A small network was trained on invented records. Each row is its activation on one of them, seen along a few directions.
Here are examples, each followed by its value of one field, Nam.
Records without Nam are marked absent.
The largest differences between rows may come from other fields.
In the rows, zero is written as 500.
Random noise pushes rows far along 3 fixed directions. That doesn't count. These rows show it; they differ only by the noise:
[405 613 544 425 584 421 443 533 560 689 558 683 265 462 505 379]
[502 604 452 464 383 423 611 624 556 224 600 557 493 354 518 657]
[322 595 649 520 684 467 417 391 446 725 465 593 342 557 545 308]
[418 341 620 661 567 509 657 454 409 343 442 360 583 470 622 580]
[480 583 475 444 451 419 561 612 574 403 594 609 394 380 514 564]

[715 171 323 533 346 706 601 477 675 560 545 454 505 521 448 551] | t3
[726 157 438 512 427 491 569 714 523 520 526 423 585 455 474 593] | t10
[493 412 517 510 592 467 457 511 479 697 453 474 423 539 486 428] | t1
[415 736 455 377 498 538 447 421 646 642 576 698 252 495 473 380] | t5
[593 695 339 358 344 528 379 517 596 513 572 631 472 504 370 482] | t3
[513 507 444 419 483 499 441 519 569 619 516 592 398 481 466 458] | t3
[580 416 451 552 457 583 583 484 546 451 520 419 518 506 508 544] | t4
[507 428 494 519 487 511 550 496 477 486 470 448 521 477 513 534] | t8
[547 320 496 623 505 489 652 587 510 310 489 348 566 441 586 666] | t2
[427 565 512 471 520 476 553 501 530 485 513 529 398 440 542 510] | absent
[515 496 500 492 567 545 463 445 570 697 529 548 350 547 496 408] | t4
[536 267 511 517 604 531 456 495 520 734 457 481 432 545 515 427] | t7
[483 391 568 484 574 431 471 608 465 599 463 529 478 475 527 448] | t12
[530 607 467 452 464 539 407 435 501 560 524 545 521 585 414 420] | t10
[657 570 379 417 349 407 475 758 580 332 605 579 530 387 463 633] | t11
[556 531 501 587 483 603 382 373 391 489 422 411 720 660 432 443] | t6
[467 573 515 537 457 555 524 395 415 347 455 412 630 526 507 536] | t8
[472 723 461 423 432 448 433 517 474 280 532 544 594 467 483 572] | t5
[406 693 514 533 505 520 448 366 406 427 435 443 580 570 476 465] | t1
[465 461 490 611 478 570 611 412 447 345 435 340 590 511 539 568] | t1
[577 487 363 322 397 355 551 792 665 430 624 646 345 295 474 627] | t12
[366 625 640 478 638 405 381 494 419 563 460 584 477 519 552 416] | t11
[386 612 527 437 543 410 546 557 536 476 530 579 357 397 553 517] | t9
[544 156 537 674 534 503 643 567 456 418 419 319 587 456 601 633] | t6
[357 694 495 581 493 657 503 218 470 401 457 436 534 600 524 428] | t12
[489 584 378 367 453 494 494 521 667 510 586 644 331 421 467 534] | t7
[400 489 591 499 639 414 498 505 465 629 465 502 388 485 548 454] | t9
[564 265 421 573 424 507 790 634 619 303 545 382 441 331 595 726] | t9
[353 463 614 650 602 556 595 313 466 445 422 398 514 545 604 517] | t2
[495 389 513 456 575 472 455 532 539 657 491 557 393 484 521 457] | t7
[436 759 522 388 504 451 371 463 468 504 528 613 492 537 445 425] | t10
[585 544 368 381 445 424 438 659 683 634 585 664 292 427 440 519] | t6
[501 306 441 591 466 675 634 357 604 540 485 454 459 517 519 498] | t8
[497 257 565 646 589 617 613 396 481 547 435 355 511 544 596 495] | t4
[301 765 592 476 586 462 408 367 412 464 442 548 486 534 532 421] | absent
[334 722 558 473 601 552 433 324 521 656 482 593 322 557 530 334] | t5
[481 419 519 517 547 477 568 522 507 541 487 458 434 465 540 521] | absent
[365 613 557 492 565 441 519 483 495 386 490 524 457 442 583 547] | t11
[399 822 475 487 468 447 520 459 530 317 532 524 456 458 501 575] | t2

Which value of Nam does each new row have?
[674 515 365 509 306 533 525 604 503 291 534 425 678 494 416 613] | t1
[487 655 465 473 417 534 504 435 467 345 503 481 585 501 470 537] | t8
[365 668 605 529 562 556 381 281 373 454 408 489 618 623 511 405] | t7
[585 352 440 537 415 566 577 535 544 489 495 464 529 473 494 539] | t8
[619 628 273 317 387 501 419 627 729 730 634 699 224 458 360 412] | t1
[573 640 370 373 378 509 429 553 607 437 584 624 465 456 440 531] | t7
[569 374 528 516 523 404 480 651 461 448 499 476 587 460 524 582] | t11
[451 794 470 350 501 500 246 384 519 691 520 698 419 608 374 320] | t3
[617 582 440 425 333 485 455 587 479 349 554 554 640 480 418 555] | t8
[583 568 469 431 401 470 425 567 462 455 520 545 605 504 421 507] | t8
[525 359 529 628 516 531 574 461 474 444 452 392 617 509 543 597] | t6
[519 608 471 467 508 540 414 456 541 585 533 564 439 556 472 412] | t4
[416 393 563 550 588 471 626 528 507 482 478 447 420 425 607 543] | t9
